A small network was trained on invented records. Each row is its activation on one of them, seen along a few directions.
After each row come some of the record's fields: MUKI, SEF, DUKU, KEPO, BIPA, FUNER.
Not every record has every field; a missing one is left out.
The largest differences between rows may come from other fields.
In the rows, zero is written as 500.
Random noise pushes rows far along 6 fixed directions. That doesn't count. These rows show it; they differ only by the noise:
[612 435 493 430 447 547 443 482 562 467 571 509 562 510 520 445 446 477
 542 487 508 481 573 480 509 483]
[423 391 386 429 734 385 396 425 402 381 383 519 538 405 547 498 328 328
 338 483 542 813 373 545 414 526]
[424 719 495 451 774 497 790 681 579 640 317 374 598 430 475 486 303 541
 453 288 681 349 545 482 566 786]
[561 415 499 330 597 558 356 484 659 338 698 458 613 677 644 228 533 420
 585 378 592 465 520 472 488 622]
[679 481 499 467 501 546 384 465 548 625 565 517 511 506 530 502 383 372
 624 538 480 554 600 463 363 556]
[449 569 281 609 713 458 583 550 551 515 463 322 482 723 523 379 557 408
 696 483 509 531 405 608 380 525]
[617 464 503 490 337 599 319 507 504 591 620 559 532 533 538 566 522 478
 618 608 462 478 531 503 475 410]
[494 535 403 553 514 527 461 552 488 574 500 462 515 574 518 536 523 471
 604 555 497 505 444 562 463 456]

[562 392 401 591 439 439 637 391 510 339 479 432 438 514 410 393 558 501
 543 496 397 530 553 559 501 348]	<MUKI:tirib>
[712 514 741 440 251 632 402 497 466 756 576 660 454 250 459 646 387 515
 466 569 449 373 720 378 495 543]	<SEF:pofi DUKU:git BIPA:nupu>
[508 422 482 459 507 435 450 441 416 521 390 556 508 356 478 641 383 435
 412 550 491 704 503 522 433 418]	<MUKI:tirib BIPA:nep>
[360 345 465 494 479 421 527 426 415 181 484 526 529 413 498 431 609 551
 293 439 482 547 411 571 650 363]	<MUKI:tirib>
[484 566 410 659 403 479 638 529 423 642 389 472 380 478 353 646 530 547
 585 619 400 506 500 573 457 360]	<MUKI:tirib BIPA:nupu>
[276 652 460 564 523 512 611 665 486 503 496 418 532 650 571 493 722 587
 546 483 555 327 358 576 619 489]	<SEF:vanav DUKU:gunu KEPO:div BIPA:nep FUNER:zomaf>
[721 502 602 515 411 457 652 442 554 570 426 570 539 449 449 616 296 535
 526 439 308 483 718 473 591 533]	<SEF:vanav DUKU:gunu KEPO:gar BIPA:nep FUNER:fis>
[431 522 446 561 556 485 556 505 496 509 499 424 437 515 461 452 566 485
 531 495 493 426 481 520 432 542]	<MUKI:zegu BIPA:nupu>
[505 606 660 394 423 561 496 610 582 540 642 632 673 700 619 511 599 672
 594 418 501 424 532 513 757 550]	<SEF:vanav DUKU:gunu KEPO:div BIPA:nupu FUNER:zomaf>
[485 397 516 518 479 464 218 407 395 460 610 599 470 509 610 513 607 372
 483 604 415 674 396 554 384 449]	<MUKI:gede>
[306 510 524 485 439 512 459 558 348 473 421 549 522 334 488 629 560 603
 309 536 549 476 352 552 638 426]	<MUKI:zegu>
[442 495 570 571 295 540 395 533 370 520 552 659 518 396 552 667 579 571
 425 588 442 453 459 547 635 372]	<SEF:vanav DUKU:gunu KEPO:div FUNER:fis>
[687 571 433 677 580 441 730 423 535 677 403 384 338 487 376 481 405 375
 687 532 367 511 675 500 256 568]	<MUKI:tirib>
[497 502 513 507 440 543 555 524 583 400 614 431 504 626 526 336 683 579
 579 465 487 305 515 527 548 495]	<MUKI:gede>
[475 585 720 329 523 605 303 565 557 561 665 560 598 440 656 440 543 514
 449 383 637 323 524 399 552 756]	<MUKI:zegu BIPA:nep>
[411 530 544 491 467 534 486 561 404 556 419 532 501 387 467 654 508 581
 386 520 561 470 440 530 639 479]	<SEF:ruzok DUKU:gunu FUNER:fis>
[527 516 454 612 407 499 537 487 473 566 486 459 437 482 437 529 558 524
 577 568 418 452 511 550 470 408]	<MUKI:zegu>
[510 497 384 544 617 454 574 536 500 548 399 445 461 544 483 503 461 490
 529 484 480 558 471 495 426 482]	<SEF:vanav DUKU:gunu KEPO:div BIPA:nupu FUNER:fis>
[604 523 488 537 407 559 521 519 468 755 406 476 425 353 367 723 367 500
 575 654 520 529 552 430 403 474]	<SEF:ruzok DUKU:git FUNER:fis>
[428 667 498 406 512 613 726 705 642 454 537 366 623 642 507 360 632 652
 564 349 656 196 540 459 688 573]	<SEF:vanav DUKU:gunu KEPO:lovav BIPA:nep FUNER:zomaf>
[420 557 347 621 612 476 622 515 548 463 499 308 425 682 481 333 665 488
 672 481 486 422 423 590 426 505]	<MUKI:zegu>
[510 439 617 439 413 470 520 491 412 394 483 625 589 420 543 591 489 567
 369 406 359 532 507 536 765 452]	<SEF:vanav DUKU:gunu KEPO:gar FUNER:fis>
[515 528 658 401 227 636 271 565 390 655 520 699 580 334 519 763 487 619
 405 656 544 446 484 460 590 433]	<MUKI:gede BIPA:nep>
[582 358 261 681 404 384 676 367 577 262 512 338 396 699 377 272 662 518
 670 541 320 523 536 604 445 226]	<MUKI:gede BIPA:nupu>
[424 425 475 395 642 466 472 501 613 301 616 399 564 564 602 233 567 478
 457 351 595 425 461 477 513 606]	<SEF:ruzok DUKU:gunu FUNER:fis>
[578 589 505 573 448 542 696 559 612 581 551 393 442 598 439 382 586 575
 670 466 455 280 607 518 491 538]	<MUKI:gede BIPA:nupu>
[395 395 460 305 764 443 430 503 583 318 498 438 628 552 602 394 402 424
 393 419 690 669 377 458 465 662]	<SEF:vanav DUKU:git KEPO:lovav BIPA:nep FUNER:fis>
[661 518 608 514 385 523 632 471 562 583 512 504 485 331 416 496 410 545
 491 441 449 321 726 426 517 559]	<MUKI:zegu>
[637 429 587 384 391 514 466 428 641 391 587 531 526 432 480 417 412 553
 466 441 498 431 641 412 578 500]	<SEF:ruzok DUKU:gunu BIPA:nupu FUNER:fis>
[338 453 529 392 748 468 284 467 500 342 631 488 544 562 689 301 610 362
 426 380 600 563 350 512 432 711]	<MUKI:zegu>
[512 446 650 437 446 569 262 451 502 448 736 590 489 445 640 421 641 447
 478 483 485 404 504 458 485 583]	<MUKI:zegu BIPA:nupu>
[611 467 524 394 394 589 619 578 675 372 600 462 602 670 491 355 556 638
 567 368 599 303 611 433 611 464]	<SEF:vanav DUKU:gunu KEPO:div BIPA:nep FUNER:zomaf>
[516 526 504 482 682 434 607 464 537 494 441 428 466 453 493 385 412 422
 467 419 515 510 546 481 391 671]	<MUKI:gede>
[556 421 548 465 456 425 727 405 569 231 485 493 500 360 433 359 485 577
 358 337 448 401 676 458 645 459]	<MUKI:tirib BIPA:nupu>
[337 408 254 646 633 363 549 454 498 237 532 345 426 760 524 248 759 460
 591 498 417 604 289 687 446 352]	<MUKI:gede BIPA:nupu>
[495 474 404 508 561 500 376 556 485 561 485 480 487 617 535 495 549 424
 574 609 551 645 352 530 386 439]	<SEF:vanav DUKU:gunu KEPO:lovav FUNER:zomaf>
[297 630 543 527 657 478 484 593 316 642 341 533 470 317 528 658 474 474
 311 509 570 522 360 531 491 619]	<SEF:pofi DUKU:git>
[371 500 492 418 688 505 357 541 486 471 559 480 559 576 610 485 526 395
 493 451 614 572 379 496 433 659]	<SEF:ruzok DUKU:gunu BIPA:nep FUNER:fis>
[635 528 443 531 401 594 580 531 603 642 538 436 513 630 431 520 519 517
 693 556 565 338 540 447 439 409]	<SEF:vanav DUKU:gunu KEPO:div BIPA:nep FUNER:fis>
[312 600 515 490 652 466 521 597 381 574 327 547 556 358 523 673 448 516
 329 480 613 544 373 554 528 595]	<MUKI:tirib BIPA:nep>
[526 393 369 485 620 371 622 371 463 312 333 440 469 459 404 447 338 421
 395 452 460 681 542 536 480 442]	<SEF:ruzok DUKU:git BIPA:nep FUNER:fis>
[464 456 519 505 560 435 394 431 366 511 435 576 471 372 522 586 444 395
 396 543 470 712 430 537 426 508]	<MUKI:tirib>
[523 397 539 370 483 446 397 394 413 426 363 611 525 237 456 604 279 475
 263 557 545 704 498 425 471 469]	<MUKI:gede BIPA:nep>
[400 430 535 415 702 404 481 405 410 357 420 524 466 260 530 447 384 398
 250 415 539 650 434 484 471 621]	<MUKI:zegu BIPA:nupu>
[567 430 512 504 297 567 463 468 522 428 600 498 462 543 468 412 639 567
 549 546 444 370 568 486 549 361]	<SEF:pofi DUKU:git BIPA:nupu>
[548 321 444 520 238 545 501 439 475 377 523 527 455 343 370 544 577 584
 426 606 460 412 563 445 568 224]	<SEF:ruzok DUKU:git BIPA:nupu FUNER:fis>

Here are new rows. What are their fields?
[497 641 473 560 490 520 679 565 550 597 429 421 512 497 439 511 500 575
 576 438 500 346 596 517 547 547]	<MUKI:zegu BIPA:nep>
[610 459 637 420 291 518 532 439 502 400 504 567 554 380 459 530 465 607
 385 473 450 419 642 461 664 410]	<MUKI:gede BIPA:nep>
[443 500 542 384 640 454 459 461 539 360 531 485 504 475 577 352 505 458
 412 396 550 525 482 468 495 621]	<MUKI:gede BIPA:nupu>
[637 491 611 474 238 644 436 521 661 477 786 492 512 677 541 338 743 611
 697 505 455 170 648 449 547 477]	<MUKI:gede BIPA:nupu>
[209 607 599 386 646 548 270 636 312 639 456 661 615 415 654 723 479 520
 265 485 667 552 251 475 643 642]	<SEF:vanav DUKU:gunu KEPO:div BIPA:nupu FUNER:fis>
[532 593 604 461 456 521 524 533 521 575 457 547 567 434 508 568 430 572
 461 454 530 434 578 488 576 574]	<MUKI:gede BIPA:nep>
[620 470 497 525 289 612 633 503 564 457 539 483 514 527 426 472 526 648
 506 480 429 336 609 465 644 365]	<SEF:vanav DUKU:gunu KEPO:div FUNER:fis>
[545 537 515 425 613 488 625 511 635 416 541 395 544 551 539 308 527 491
 560 333 570 388 596 459 497 629]	<MUKI:tirib BIPA:nep>
[274 508 516 429 524 530 459 575 416 395 558 590 595 602 619 494 632 618
 370 421 533 472 352 549 748 470]	<SEF:vanav DUKU:gunu KEPO:div BIPA:nupu FUNER:fis>
[338 659 424 657 523 545 539 624 419 642 456 415 428 544 486 584 629 536
 573 588 504 358 357 568 466 492]	<SEF:ruzok DUKU:gunu FUNER:fis>
[597 348 511 406 477 492 601 429 674 282 558 439 554 459 460 263 453 568
 428 363 563 369 655 407 593 533]	<SEF:ruzok DUKU:gunu FUNER:fis>
[518 612 653 437 597 527 566 568 555 641 530 503 500 400 526 461 429 493
 462 392 557 343 599 432 467 767]	<MUKI:gede BIPA:nupu>
[516 650 557 536 549 591 416 572 556 725 613 441 469 601 571 464 600 449
 705 498 533 357 506 492 381 684]	<MUKI:zegu>
[382 535 486 452 464 581 486 630 544 516 532 480 606 582 528 559 579 570
 542 518 674 365 386 510 582 488]	<SEF:vanav DUKU:gunu KEPO:div BIPA:nep FUNER:fis>
[488 321 427 594 375 400 301 344 277 382 465 605 420 393 475 648 510 409
 380 666 313 790 380 622 491 215]	<SEF:ruzok DUKU:gunu FUNER:fis>
[437 570 530 457 610 527 566 563 548 473 514 416 516 556 546 337 572 520
 498 379 583 368 494 503 543 633]	<SEF:pofi DUKU:git>
[548 650 485 565 703 470 526 480 491 702 417 453 415 504 532 527 416 335
 626 505 475 597 554 503 277 681]	<MUKI:tirib BIPA:nep>
[496 518 535 462 410 513 485 541 474 559 490 524 536 396 490 564 491 557
 454 522 526 455 527 462 520 486]	<MUKI:gede BIPA:nep>
[528 423 475 505 463 437 555 415 500 395 465 485 474 389 429 444 457 507
 424 468 458 518 561 486 508 445]	<MUKI:zegu BIPA:nupu>
[578 480 419 638 470 421 585 424 494 525 466 452 397 498 416 484 514 454
 573 559 368 520 573 526 372 427]	<MUKI:gede BIPA:nupu>
[728 421 592 448 491 466 561 375 615 462 566 501 489 418 478 343 379 425
 507 406 437 471 737 414 416 612]	<MUKI:gede>
[548 303 548 363 444 516 255 375 530 279 649 576 552 522 568 393 496 435
 445 499 503 633 460 488 523 464]	<SEF:ruzok DUKU:gunu FUNER:fis>
[261 522 463 495 530 478 440 549 477 297 564 464 526 559 588 402 743 591
 427 434 545 413 322 574 648 444]	<MUKI:zegu BIPA:nupu>
